These are the activations of a small neural network, seen along a few directions. Each row is one input.
In each table, some parts of the input vary, and every possible input appears once, in random order.
Descriptions start from the smaller parts, as in this example, which fits no table here: line(6) and (point or (values(2) and ring(5)) or line(11)).
Shared parts are said once, and a part with two or three values counts as separate values.

Other details of the inputs vary at random and push rows far along three fixed directions, the same in every table; ignore that.

A family of inputs:
x1: [  9.2 -23.4 -13.3 -22.6 -42.0  17.3 -29.6  21.8 -28.1  46.5 -34.2  -0.2
  23.2  -8.4]
x2: [-26.9 -37.9 -62.0   0.5  -5.6  -6.2  -5.4 -21.1 -13.9  33.3 -36.7  16.8
  26.6 -33.3]
x3: [  1.6 -18.9   8.4 -36.1 -47.2   9.9 -28.7  11.5  -9.5  45.7 -31.5  13.4
  10.8 -25.6]
x4: [ 10.0  -6.1   0.9 -18.8  -9.7   5.1   2.4  44.1   3.5 -14.5  17.6   6.9
  -7.8  40.6]
x5: [ 32.7  24.5  31.5  -8.6 -46.8  21.7 -62.1 -59.6 -22.4  28.1 -43.0 -10.0
   0.8  -8.5]
x6: [  7.8  32.0   6.7  43.3  36.4 -26.3  14.1 -46.2  -0.6  -5.6  11.3 -38.7
 -18.8 -20.7]
x7: [ 22.4  39.2  42.4  10.9 -14.9  35.9 -34.7 -18.8  -4.2 -33.0  13.2  -7.4
 -31.3  33.2]
x8: [ -8.8   1.2  11.4 -34.5  -5.9   0.2   2.3  37.6   5.7 -14.4  18.6   4.2
  -2.9  40.9]
x9: [ 37.8  47.8  33.2  34.7  -7.5   8.6 -22.3  -1.8 -14.1   2.2  19.4 -50.6
 -33.2  35.7]
x10: [-14.1  26.9 -10.5  37.8  23.1  18.6  -4.3 -52.4 -11.7 -34.9  15.7  -1.8
  -8.2  -1.8]
x11: [  7.8  -1.8   9.2 -31.2  -4.0  -4.9   8.9  37.4   4.4 -10.5  17.6   2.4
   0.8  41.1]
x12: [  6.8  22.8   5.7  27.0  24.8   2.2   6.5 -58.3   5.5 -36.9   7.7   2.3
 -10.8 -18.1]
x13: [ 19.6   1.2  21.1  -9.6  -7.7 -27.9   9.5  49.2  20.3   5.3   9.0 -24.3
 -32.8  17.0]
x14: [ 15.6  -9.4  19.5  -4.0  -9.4  14.5   5.6  55.1  11.5 -10.2   9.0   7.7
  -3.2  23.2]
x15: [-36.0 -14.1 -23.7   9.9  31.1  -9.6  40.6  13.5   6.6  -2.4  20.4  18.0
  23.8 -10.7]
x16: [-36.0 -18.3 -22.9 -15.7  31.4 -22.6  30.7   0.5  20.8 -25.0  11.2  20.0
   3.8 -15.7]
x17: [ 10.1  -9.5  12.6  -9.5 -11.5   5.9  -1.4  43.8  20.0 -12.8   6.0  14.0
 -10.5  37.8]
x18: [-32.5 -17.0 -11.4   1.5  31.1 -17.0  39.8  10.0  18.0  -6.5  17.3  22.6
  19.1 -22.9]
x19: [  6.5  -2.7  25.8 -30.1  -3.1 -14.0   6.3  34.5  21.0  -8.4   9.0   9.0
   5.1  35.9]
x20: [  3.5   9.3  -3.8  16.4  -0.7   8.4 -22.7 -81.9 -30.4  27.8 -37.5 -10.8
  29.6 -58.3]
x21: [ 10.2  24.2  -6.7  62.7  27.7  -6.6   7.1 -37.4   0.8  -9.6   9.9 -34.6
 -33.0 -17.2]
x22: [-28.1 -22.6 -23.3  22.2  22.7   3.2  31.1  18.5  15.9 -11.1  14.0  26.8
   2.7 -20.7]
x23: [  2.6  -0.5  13.8 -22.3  -3.9  -6.3   6.8  38.8   9.8  -4.1  12.0   4.9
  10.4  48.3]
x24: [ 32.4  46.9  53.4  15.6  -3.4  26.8 -15.8 -11.9 -18.3 -11.6  16.2 -23.4
   9.0  36.3]
x25: [ -8.7  26.6   8.1  23.3  22.3   7.9  -1.1 -58.0   6.1 -40.7   7.8   4.2
 -14.7 -18.7]
x26: [-16.1 -38.4 -35.8  -8.8  -5.4  -9.2   4.4 -15.9  -4.2  29.8 -40.8  15.4
  26.2 -64.6]
x27: [ -4.1 -19.7 -11.2 -23.8 -45.8  20.7 -32.0  19.5 -27.7  52.6 -25.6   8.3
  18.2  -8.8]
x28: [ 11.4 -12.1 -15.7 -27.3 -35.1 -19.9 -24.3  18.9 -23.3  68.1 -32.0 -36.2
  -2.8  -7.6]
x29: [-20.5 -22.2 -25.7 -12.3  34.0 -28.5  38.5   0.3  20.0 -21.3  10.4  18.5
   7.7 -15.6]
x30: [-16.4 -27.8 -37.7   9.3  25.1  -8.1  29.7   8.3  18.8 -25.8   7.8  22.7
  -8.0 -12.7]
Each input here is: ring(5) and (point or line(5)).
- The inputs of x13 and x9 match in every part but the ring(5) part. If x3 is changed in the same way as x13 into x9, which row does it become? => x27
- Which other rows does x29 become when the ring(5) part takes its other values? List them by row number. => x4, x11, x12, x30
- Which other rows agree with x18 in the ring(5) part? List them by row number. => x6, x16, x19, x20, x29

A family of inputs:
x31: [ 28.0  25.6  21.3  31.3  11.0   2.5  -4.5 -28.9   6.6 -23.4   8.2 -16.4
 -26.1   3.4]
x32: [ -1.3 -26.5  -9.4 -39.2 -38.4  -6.7 -22.8  14.1 -14.0  54.4 -41.7  -6.7
  11.0 -31.1]
x33: [ -7.9 -26.4 -15.3 -28.0 -38.4   4.4 -25.3  16.6 -21.6  65.2 -33.2   3.0
  22.5 -18.5]
x34: [ 17.9  -3.2   7.1 -27.1 -16.5  -9.3 -13.1  33.8   6.6  -1.9  -0.1  -9.5
 -17.1  41.1]
x35: [ 12.7   2.7  28.2 -27.8 -16.4 -18.1  -5.2  36.4  11.2  15.7   5.8 -12.6
 -14.7  22.4]
x36: [  1.6  -9.9 -29.5  31.8  -8.1  22.0 -19.1 -48.7 -24.9  27.0 -32.0   1.6
  12.9 -43.8]
x37: [  3.2  -3.4 -18.1  27.4  -2.2  13.8 -13.2 -51.0 -27.1  35.1 -31.0  -4.0
  26.0 -46.3]
x38: [ 16.6  -0.7  16.3 -32.4 -11.2 -18.9  -4.8  32.1   5.3   7.1   0.9 -14.0
  -3.6  36.2]
x39: [-42.3 -31.3 -44.0  14.8  41.2 -30.4  55.7  35.3  35.2 -21.4  21.6  19.5
 -10.2 -12.8]
x40: [-11.8  -1.1 -30.6  25.6 -10.2   8.2 -22.4 -52.4 -22.1  27.8 -26.6  -2.5
   2.6 -43.9]
x41: [ 13.3  -0.9   7.2 -22.1 -19.5   1.1 -11.0  37.5   3.7  -1.2   0.2  -6.6
 -11.1  43.7]
x42: [ -1.7   0.3 -12.0   8.4   0.7 -10.9 -15.8 -57.4 -16.2  26.9 -30.6 -17.5
   3.9 -55.3]
x43: [-32.6 -35.8 -39.9   8.2  44.8 -35.3  53.0  33.9  36.9 -30.1  18.4  15.5
 -14.5 -22.7]
x44: [  0.4  24.9  23.5  23.7  13.7  32.3  -5.8 -39.2  -0.7 -41.2  16.2  19.6
   2.2  11.0]
x45: [-22.7 -35.7 -42.0  22.8  37.1 -20.8  55.8  40.0  30.7 -25.9  18.3  24.4
   0.5 -14.1]
x46: [  3.4  31.5   6.1  30.5  14.0  16.4  -1.4 -27.9 -10.1 -29.3  24.4  -8.2
 -12.3  12.6]
x47: [ -6.1   1.8 -30.3  16.7   0.0  -1.1 -15.9 -59.0 -29.7  27.2 -29.8  -9.7
  26.8 -31.8]
x48: [ -5.6 -23.1 -19.3 -48.9 -37.6  -8.0 -21.9   6.9 -22.5  54.9 -35.1  -6.6
  12.9 -18.6]
x49: [ 14.5  -0.9   5.9 -16.5 -21.8   6.4 -12.9  41.2  -0.8  -2.2   4.5  -1.6
  -3.8  45.5]
x50: [-44.0 -33.2 -44.9  24.6  41.4 -13.5  53.2  40.2  26.6 -19.8  28.2  27.3
   2.8  -6.7]
x51: [  5.9  -0.5  10.3 -19.6 -21.3  21.5 -11.1  43.5  -8.0   0.6  15.8   2.7
  -5.0  40.0]
x52: [  8.4  -3.0  25.0 -34.3 -25.5  14.6 -13.9  28.7   9.9 -16.4   2.8  24.4
  -2.5  27.7]
x53: [  3.8  35.7  25.7  29.7  17.0  -0.9   4.5 -28.8   1.8 -10.6  16.6 -18.2
 -10.2   3.3]
x54: [  3.2  32.1  34.1   8.9  17.9   7.1   3.3 -45.0   8.7 -35.1  12.1   4.8
   3.4   2.0]
x55: [-14.0  -2.1  -8.8   3.0  -2.6  18.6 -18.5 -68.2 -22.1  14.6 -28.3  19.1
  34.9 -41.7]
x56: [ 12.6  -0.2  11.0 -33.7 -17.9  -5.7 -11.1  34.1   3.3  -1.7   8.8  -8.1
 -24.3  31.3]
x57: [-37.5 -33.8 -40.3  13.1  42.0 -25.1  55.4  37.9  33.7 -29.4  18.5  18.4
  -8.4 -20.3]
x58: [  8.3  30.4  34.1   3.6  20.2  -2.6   0.6 -48.7  12.4 -35.6  12.2   1.4
  -2.3  -0.5]
x59: [  3.9  32.0  32.6  15.0  16.4  12.3   1.7 -42.4   3.4 -36.3  15.7  10.6
  10.7   2.8]
x60: [  5.9  31.0  26.5  38.7  20.4  20.6   2.7 -21.2  -8.2 -17.1  19.6 -10.5
   5.8   0.9]
x61: [ 23.8  31.8  27.8  37.9  13.1   8.8   3.6 -24.6  -3.6 -14.4  12.3 -13.4
   0.8   1.4]
x62: [-41.5 -37.8 -58.8  20.7  48.5 -15.6  56.1  36.9  22.7 -29.6  24.4  26.8
  15.0   6.9]
x63: [-58.3 -62.1 -94.6 -11.3  24.3 -32.0  39.2   2.5   5.6  17.5 -20.0  23.7
  12.3 -58.7]
x64: [  9.3  30.1  17.6  29.8  13.9  -1.6  -5.3 -29.7   6.4 -20.3  16.0 -16.1
 -29.8   6.1]
x65: [  6.6  31.2  12.5  25.8  23.5  -2.6   6.8 -32.3  -3.2 -19.9  12.3 -18.8
   1.3  16.7]
x66: [-11.7  -7.6 -28.7  27.8  -5.9  23.6 -21.9 -47.4 -27.1  22.8 -28.0   0.2
  11.1 -48.1]
x67: [ 12.3  -4.5  24.9 -44.9 -20.0  -0.9 -14.4  21.8  18.7 -16.1  -1.2  15.7
 -14.9  23.4]
x68: [ 30.0  -2.5  30.2 -25.3 -17.5 -14.8  -2.7  37.3  11.8  12.1  -1.9 -12.3
 -10.5  18.4]
x69: [ -0.7  32.7  14.1  29.7  23.5  17.5   6.6 -28.1 -15.0 -18.1  27.6  -9.3
   8.3  12.4]
x70: [ 10.3  -0.5  14.6 -18.1 -13.0   7.6  -5.2  42.2  -6.0   9.3   7.6  -2.3
  16.2  45.3]
x71: [ -6.2 -32.3 -14.6 -55.4 -45.0   5.4 -32.2  -1.9  -5.7  31.4 -46.3  22.9
   8.1 -22.0]
x72: [ 14.2   3.1  29.8 -19.1 -19.8   2.8  -5.6  46.9   1.8   7.6   6.4  -5.6
   0.7  18.9]
x73: [  8.4   5.1  17.9 -28.6 -17.5   0.1  -2.4  40.3  -5.7   7.3  14.0  -4.7
   2.9  30.6]
x74: [ 23.2  27.6  20.7  36.0   7.9  12.9  -2.6 -25.4   2.8 -22.1   7.7 -13.5
 -20.1   5.4]
x75: [ 15.1  -0.2  22.1 -14.0 -26.6  12.9 -14.1  48.0   2.5  -1.2   5.7  -1.3
 -13.7  23.4]
x76: [ 22.4  31.1  29.2  31.5  14.4   3.2   5.4 -27.6   1.5 -13.4   8.5 -18.4
  -6.3   0.5]
x77: [ 11.5   2.4  19.7 -38.9 -12.7 -15.5  -2.5  32.6   2.2   7.4   9.9 -12.8
 -10.3  26.5]
x78: [ -4.8 -23.8 -14.8 -31.7 -41.2  -6.5 -24.7  14.7 -17.6  62.0 -35.2  -0.4
  16.1 -22.8]
- Describe the family of inputs behind these rows. => values(2) and line(4) and (point or line(5))
- The inputs of x68 and x37 match in every part but the line(4) part. If x56 is changed in the same way as x68 into x37, which row does it become? => x51
- The inputs of x34 and x41 match in every part but the line(4) part. If x58 is changed in the same way as x34 into x41, which row does it become? => x54
- Which other rows does x43 become when the line(4) part takes its other values? List them by row number. => x57, x66, x75
- Which other rows agree with x37 in the line(4) part and the values(2) part? List them by row number. => x33, x55, x60, x69, x70
- Which other rows does x45 become when the values(2) part takes its other values? List them by row number. => x61
- Which other rows does x36 become when the values(2) part takes its other values? List them by row number. => x37
- Which other rows does x48 become when the line(4) part takes its other values? List them by row number. => x69, x73, x77
